Each row below holds a small network's activations on one input, seen along a few directions.
In each table, some parts of the input vary, and every possible input appears once, in random order.
A made-up example of a description, with smaller parts first: line(6) and (point or line(9) or (values(2) and ring(5))).
Shared parts are said once, and a part with two or three values counts as separate values.
In the rows, 128 means zero.

Other details of the inputs vary at random and push rows far along two fixed directions, the same in every table; ignore that.

Rows:
r1: [135  97 182 134 100 109 123 112 170 171 128  99 172]
r2: [122 131 135 153 128 153 146 122 127 160 120 131 122]
r3: [120 132 156 157 111 132 158 103 139 159 128 140 118]
r4: [122 136 132 143 140 153 157 126 118 139 128 145 107]
r5: [121 141 105 146 133 152 155 120 119 145 130 142 111]
r6: [146 116 109  99 136 107 111 159 123  64 125 145 113]
r7: [121 143 108 132 134 149 146 122 117 152 141 141 110]
r8: [112 147 105 131 123 153 137 113 120 148 140 133 112]
r9: [141 101 171 142 122 132 110 119 158 186 114  91 168]
r10: [107 146 145 136  99 130 152 110 127 162 136 121 134]
r11: [150 120 115  95 162 128 106 157 111  89 129 138 111]
r12: [145 134  87 103 142 122  94 152 119  69 115 131 130]
r13: [107 147 127 133 112 126 161 119 124 129 125 142 109]
r14: [123  94 187 181 126 103 114 115 182 181 119  77 189]
r15: [143 124 122 103 138 113 115 139 117  92 138 148 106]
r16: [157 111 115 106 153 121 107 153 113  66 124 138 114]
r17: [103 150 113 138 114 138 150 114 112 133 123 140 124]
r18: [105 141 129 129 110 132 138 109 120 152 133 126 140]
r19: [142 132 100  99 132 106 106 158 110  63 114 129 122]
r20: [124 137 137 130 130 145 152 117 114 137 149 146 103]
r21: [106 147 129 120 111 125 155 119 119 138 140 142 110]
r22: [110 157 112 128 117 147 139 115 120 142 141 139 121]
r23: [122 128 111 125 159 106 104 156 116  93 149 135 115]
r24: [188  62 141 108 140  91  35 146 179 101  83  52 212]
Each input here is: values(2) and (point or ring(11)).
- The inputs of r18 and r17 match in every part but the values(2) part. If r10 is changed in the same way as r18 into r17, which row does it become? => r19

Rows:
r25: [118 112 169 172 122 130 157  98 158 185 147 115 139]
r26: [ 92 152 119 173 119 145 121 105 149 193 128  91 169]
r27: [128 111 144 140 131 105 125 126 148 125 139 122 130]
r28: [117 137  91 159 133 134 102 125 141 132 110 104 168]
r29: [138 101 183 157 132 143 133 107 153 189 115 104 163]
r30: [122 147  37 112 167 127  83 172  90  53 115 130 122]
r31: [119 123 148 130 118  99 114 136 141 133 140 123 133]
r32: [152  89 165 141 129  90 102 137 170 121 116  99 168]
r33: [148 110 162 153 113 144 129 101 160 186 112 109 153]
r34: [147 129  68  66 142 126 106 169  90  49 121 149 103]
r35: [149 116 137 124 135 138 120 128 129 146 112 119 132]
r36: [150 118 102 109 169 112 114 179 108  49 129 146  94]
r37: [153 123  95  85 175 134  89 169  97  61 140 156  92]
r38: [150 132 106  94 127 119 106 147 108  71 108 125 128]
r39: [157 127  78  75 167 128  93 168  85  65 127 154  89]
r40: [159 121  96  97 175 136 102 171  97  51 118 155  90]
r41: [116 111 177 165 127 125 155 111 150 191 141 110 151]
r42: [136 111 102 143 141 112  69 129 160 128 107  71 187]
r43: [126  96 193 164 100  96 124 115 177 171 103  87 175]
r44: [175  71 175 129 124 114  77 110 183 170 101  69 191]
r45: [ 93 156 136 182 121 159 204 102 122 172 160 168  86]
r46: [ 78 173 132 163  92 147 197  88 122 165 145 169  96]
r47: [ 73 171 138 155  99 144 197  95 112 169 141 161 100]
r48: [146 122 130 119 123 140 128 128 140 138 103 116 138]
r49: [ 76 167 145 168 112 146 191 108 122 179 170 159  85]
r50: [123 147  37 118 163 131  83 175  94  46 109 128 117]
r51: [154 113  97 103 174 124  99 158 107  56 141 150  92]
r52: [162  86 180 118 104 100  87 115 165 151  92  60 215]
r53: [101 170 127 163 113 184 195 100 108 185 134 163  74]
r54: [164  72 165 114 100 107  82 111 186 158 103  63 209]
r55: [138 140  86  75 140 105 103 160  88  38 121 145 109]
r56: [153  89 188 128  98  92  89 117 177 142  87  61 210]
r57: [145  73 195 138 114  71  84 127 180 163 106  69 206]
r58: [ 74 186 133 144  87 156 187  91 108 175 162 155  97]
r59: [120 116 148 136 122  98 128 135 135 127 122 124 136]
r60: [139 123  94 106 142  92 103 163 114  49 128 156 101]
r61: [157 113  91  94 174 132  94 154 103  60 134 155  93]
r62: [151  72 200 147 126  82  97 132 185 155 105  68 201]
r63: [ 74 162 132 171  99 138 193  90 121 175 160 164  82]
r64: [161  65 198 149 137  92  98 132 182 159 109  67 201]
r65: [121 150  87 112 111 152 154 126 107 110 135 160  97]
r66: [ 71 171 138 150 100 142 191  95 110 176 149 160 102]
r67: [145  96 168 139 147 123 113 130 144 151 127 105 154]
r68: [163 129  69  78 151 130 104 159 107  56 117 155 101]
r69: [157 136  78  80 135 117 100 153  98  41 122 147 113]
r70: [146 121 139 118 131 139 106 129 135 151 129 119 129]
r71: [ 93 174 115 146 109 180 205  96 105 188 138 163  85]
r72: [109 159 114 130 100 148 163  95 111 143 144 145 108]
r73: [ 84 187 125 142  88 169 189  91 101 179 160 157  95]
r74: [133 139  95  75 142  97  90 166 107  48 138 150 108]
r75: [133 135  95  88 142 100 105 165 105  37 114 152 104]
r76: [ 85 179 124 141  94 164 193  90  93 178 150 155 101]
r77: [122 131 140 112 110 112 121 120 123 129 126 114 151]
r78: [162 117  94 101 171 135  99 160 104  57 126 159  98]
r79: [105 148 113 117 106 154 161 115 108 156 139 143 113]
r80: [154 132  68  63 159 127 101 167  90  61 124 152  98]
r81: [165  65 194 133 141 113  82 121 172 174 104  72 202]
r82: [133 113 150 136 142 118 122 140 142 135 148 121 132]
r83: [ 89 162 145 169 128 175 189 104 113 184 169 163  79]
r84: [ 76 180 124 152  87 155 197  77 110 169 157 159  91]
r85: [147 134  70  59 139 126  91 172  97  53 137 147 102]
r86: [144 111 155 147 146 136 128 138 137 127 119 120 127]
r87: [146 137  85  84 132 105 100 152 104  38 123 147 114]
r88: [ 93 156 145 174 133 172 199 105 107 178 152 161  83]
r89: [ 86 172 115 149  90 178 204  98 108 175 136 160  88]
r90: [ 72 173 129 158  94 146 195  82 121 170 155 165  91]
r91: [132 127 137 153 142 148 147 123 127 132 139 147 107]
r92: [140  99 129 144 139 102  62 131 168 157  95  50 221]
r93: [114 158 114 120 116 162 157 115 118 163 144 148 100]
r94: [153  74 200 152 122  86  98 133 190 149  99  68 194]
r95: [172  75 165 117 116 112  84 109 188 166  98  67 201]
r96: [136 122 100  95 164  95 106 175 102  55 140 148 100]
- Describe the family of inputs behind these rows. => ring(6) and (point or ring(11))
- The inputs of r95 and r68 match in every part but the ring(6) part. If r42 is changed in the same way as r95 into r68, which row does it become? => r28
- The inputs of r85 and r89 match in every part but the ring(6) part. If r73 is changed in the same way as r85 into r89, which row does it become? => r38
- Which other rows agree with r92 in the ring(6) part? List them by row number. => r39, r41, r57, r66, r67, r76, r77, r79, r80, r81, r96
- A walk changes only the ring(11) part. It starts at r69 and steps to r65. List the rest of the walk in order. => r68, r33, r78, r91, r45, r32, r60, r46, r87

Rows:
r97: [162 120  84  52 144 100  56 170  97  40 112 118 135]
r98: [152 132  91  89 170 112 126 172  89  30 131 173  79]
r99: [ 78 170 145 189 111 158 215 106 125 181 151 173  77]
r100: [ 89 188  70 192 162 240 205 101  79 201 150 175  50]
r101: [157  91 191 121 128 116 103 127 154 152 124  98 163]
r102: [114 110 158 155  97 111 107 102 170 174 121  81 196]
r103: [ 86 153 142 151 127 148 190 110 103 177 166 168  73]
r104: [108 143 153 153 104 162 195  96 134 174 148 162  90]
r105: [185  69 179 113  93  86  60 110 203 152  78  42 236]
r106: [138 129  40  52 156 104  73 183  77  22 138 146  98]
r107: [143  96 174 135 100 103 102 103 178 165  87  66 221]
r108: [103 140 147 166  93 125 141 104 153 171 107  99 164]
r109: [148 125  89  95 180  99  91 180 102  24 150 163  81]
- Describe the family of inputs behind these rows. => point or (values(2) and ring(6))
- Change only the ring(6) part in r97. List by row number the other rows that result. => r102, r105, r106, r107, r108
